These are the activations of a small neural network, seen along a few directions. Each row is one input.
Each table varies a few parts of the input and shows all the possible inputs, shuffled.
A made-up example of a description, with smaller parts first: one of 5 places around a ring, together with either a single point or (one of 2 separate values, together with one of 4 places along a line) or one of 9 places around a ring.
Shared parts are said once, and a part with two or three values counts as separate values.
In the rows, zero is written as 128.

Other details of the inputs shift rows strongly along two fixed directions, in all tables alike. That doesn't count.

Table:
x1: [156  92 164  87 122 122 111 140 116  80 109  54 145  87 115]
x2: [159 173 138  77 134 126 127 129 132 180 189 184  76 106 106]
x3: [ 94 140 109 181 118 116 149 114 123 127 133 128 143 171 156]
x4: [113 129 103 162 127 143 138 137 118 126 115 152 163 167 156]
x5: [164 152 138  83 129 142 125 132 140 177 181 194  67  87 118]
x6: [148  99 168  78 123 113 118 140 118  84 102  55 141  83 108]
x7: [107 132  96 167 132 143 124 126 130 127  99 153 151 170 141]
x8: [138  95 171 102 113  93 128 122 115  97 125  32 126  81 107]
x9: [155 167 134  80 140 140 118 119 148 182 174 193  58  91  95]
x10: [140  84 172 101 115  99 131 125 115  89 117  22 129  74 109]
x11: [ 95 116 105 186 121 136 164 125 125 141 118 134 142 148 160]
x12: [ 95 131 104 185 123 131 156 119 127 131 127 132 141 155 164]
x13: [111 129  95 166 129 132 110 131 126 122 116 154 154 183 139]
x14: [148 168 134  82 143 144 126 126 151 187 174 200  59  83  93]
x15: [114 120 105 166 126 155 143 140 125 126 110 156 159 155 161]
x16: [152  90 158  97 130 128  96 138 125  78 102  53 140  90 102]
x17: [158  97 165  81 117  99  95 138 111  76 116  51 145 110 110]
x18: [149 188 144  58 133 110 128 124 134 187 192 189  68 106  92]
x19: [101 140 104 154 127 128 142 135 117 129 109 151 164 175 148]
x20: [145  99 183 100 123  80 125 116 123  80 119  17 133  89 107]
x21: [159 163 131  83 138 129 102 124 142 175 184 189  66 105  95]
x22: [142  96 174  99 117  92 120 121 119  74 123  13 128  82 114]
x23: [154 183 134  70 140 119 110 114 145 186 185 190  59 111  84]
x24: [110 133 103 158 125 138 140 130 121 129 106 153 156 170 156]
x25: [ 93 110 108 186 120 144 166 126 130 141 117 136 141 141 162]
x26: [156 164 133  81 141 146 122 120 152 184 174 198  54  87  98]
x27: [142 107 165  77 128  97  90 131 121  77 102  42 143 102  81]
x28: [153  94 159  94 130 121  93 136 122  77 104  49 142  94  98]
x29: [111 127 104 160 125 145 143 131 123 128 103 156 156 163 158]
x30: [118 117 103 165 124 147 132 138 122 123 113 159 156 161 163]
x31: [102 124 107 160 127 149 150 138 127 128 103 159 159 153 156]
x32: [164 166 137  74 130 123 118 128 132 178 192 190  70 104 109]
x33: [160 159 131  89 140 135 107 126 144 176 180 191  64 101  99]
x34: [111 138 103 157 126 129 134 136 115 126 122 151 164 183 149]
x35: [101 135  97 165 135 141 128 132 130 130 100 154 155 166 135]
x36: [111 122 106 162 124 152 145 132 127 127 101 158 154 157 161]
x37: [ 99 123 111 187 131 135 165 117 137 139 119 136 144 147 164]
x38: [149 165 137  82 130 122 129 121 129 166 166 172  88 117 112]
x39: [ 94 130 107 183 115 112 157 120 118 137 125 128 148 168 148]
x40: [150  91 156 102 130 135 100 139 130  85 104  66 136  86 107]
x41: [ 94 118 104 187 124 147 161 122 134 129 123 134 139 142 170]
x42: [ 89  86 114 204 127 140 163 122 131  96  81  89 180 152 176]
x43: [ 99 139  97 163 134 133 125 132 128 129 102 151 158 173 132]
x44: [151 112 167  72 119  96 105 130 113  83 110  51 139 109 105]
x45: [ 98 134 112 185 130 120 160 113 131 138 125 134 146 162 158]
x46: [146 108 166  75 124 108 115 137 116  90 109  60 139  89 106]
x47: [107 136  96 164 131 136 122 125 128 127 102 150 153 177 137]
x48: [108 136  95 165 133 135 118 131 125 125 116 150 159 181 134]
x49: [ 94 127 105 186 122 140 157 120 132 134 126 135 139 149 168]
x50: [143 100 160  89 131 120 102 136 128  86  97  59 135  84  95]
x51: [ 98 128 111 187 132 128 162 114 133 138 122 135 146 155 161]
x52: [152  99 156  93 130 114  91 135 121  78 107  50 144 102  96]
x53: [165 162 136  78 132 131 121 128 135 181 189 193  68  99 113]
x54: [159 151 132  94 139 149 113 128 149 176 176 199  60  92 106]
x55: [115 115  97 173 132 152 117 134 130 120 106 157 150 163 148]
Each input here is: one of 5 places along a line, together with either one of 3 separate values or (one of 2 separate values, together with one of 4 places along a line).
- The inputs of x27 and x43 match in every part but the place on the line of 5. If x23 is changed in the same way as x27 into x43, which row does it become? => x47
- The inputs of x50 and x14 match in every part but the place on the line of 5. If x29 is changed in the same way as x50 into x14, which row does it become? => x36
- List by row number the other rows that have the place on the line of 5 in common with x35. => x4, x7, x10, x12, x24, x28, x33, x46, x51, x53
- A walk changes only the place on the line of 5. It starts at x40 and steps to x16. List the rest of the walk in order. => x28, x52, x48
- Which other rows does x18 become when the choice among 2 separate values takes its other values? List them by row number. => x27
- A walk changes only the place on the line of 4. It starts at x32 and steps to x2. List the rest of the walk in order. => x38, x19
- Which other rows does x13 become when the place on the line of 5 takes its other values? List them by row number. => x21, x33, x54, x55

Table:
x56: [134 131 124 109 136 122  95 131 122  95  90 111 163 159 109]
x57: [ 84 114  77 231 127 165 166 129 130 132 104 171 169 182 197]
x58: [141 117 128 115 129 119  90 136 117  77  96 100 168 159 124]
x59: [152 122 167  81 134 131 133 123 144 138 148 103  82  50 102]
x60: [127 103 134 125 127 149 136 140 127 108  92 116 147 111 140]
x61: [ 69 157  69 229 137 152 173 108 148 183 131 211 128 188 169]
x62: [171 106 168  66 125 138 120 136 131 119 143 107  96  59 118]
x63: [107 174 115 150 117  97 169 112 119 176 179 168 115 168 151]
x64: [157 141 152  61 134 114  89 131 133 133 148 114  91  88  67]
x65: [100 212 104 139 128 103 180 107 131 224 199 224  85 165 135]
x66: [171 155 147  61 132 118  91 129 133 159 184 152  66  90  80]
x67: [113  42 126 172 113 132 106 153 100  23  38  22 229 158 157]
x68: [126 107 128 125 127 136 116 144 121 106  97 110 153 126 120]
x69: [139 111 153 129 126 115 130 112 136 121 144  82 100  89 123]
- What is each input in this table made of? => one of 2 separate values, together with either a single point or one of 6 places along a line
- The inputs of x64 and x66 match in every part but the choice among 2 separate values. If x56 is changed in the same way as x64 into x66, which row does it become? => x58
- Which other rows does x69 become when the choice among 2 separate values takes its other values? List them by row number. => x61

Table:
x70: [ 95 168  76 184 133 146 135 113 143 176 130 212 119 186 137]
x71: [112 149  83 195 136 145 128 120 137 162 147 202 124 183 147]
x72: [143 105 145  97 111 121 122 145 110 106 120  95 143 114 128]
x73: [168 134 153  82 131 127 105 127 134 127 167 124  95  93 113]
x74: [190 147 167  43 126 120 119 130 129 163 195 160  63  69 103]
x75: [ 98 159  77 188 130 145 133 127 136 174 146 208 119 181 139]
x76: [176 164 166  30 127 119 127 125 131 174 179 169  55  69  91]
x77: [124  98 159 140 119 116 160 119 137 117 123  83 118  83 146]
x78: [183 177 158  52 136 101 111 115 138 188 222 174  39  83  89]
x79: [101 172  79 168 134 155 147 122 139 165 134 221 127 183 157]
x80: [116  85 131 141 137 144 119 142 125  77  62  76 178 120 125]
x81: [107 108 121 147 122 132 144 144 109  96  73 109 195 162 150]
x82: [137  82 140 116 125 139 105 144 124  86  98  75 143  97 120]
x83: [110 122 134 130 131 101 124 128 116  99  97  81 171 152 122]
x84: [105 147 105 149 126 115 132 118 124 135 117 144 145 177 140]
x85: [151 100 154  84 133 136 104 130 134 100 101  84 115  75 103]
x86: [127 116 144 119 135 114 109 126 130 101 101  76 142 116  92]
x87: [104 162  81 169 128 153 142 134 133 164 151 214 128 177 159]
x88: [107 107 139 165 113 112 167 125 113 103 112  51 156 117 161]
x89: [111  77 160 146 119 111 147 113 128  83 101  13 145 100 132]
x90: [127  88 110 172 134 155 116 140 127  94  92 116 164 145 156]
x91: [105 138 110 149 136 139 137 132 129 117 106 143 163 158 138]
x92: [147 140 151  78 124  96 112 125 120 136 168 116  95 104  96]
- What is each input in this table made of? => either one of 3 separate values or (one of 4 places along a line, together with one of 5 separate values)
- Which other rows does x70 become when the choice among 5 separate values takes its other values? List them by row number. => x76, x79, x84, x85
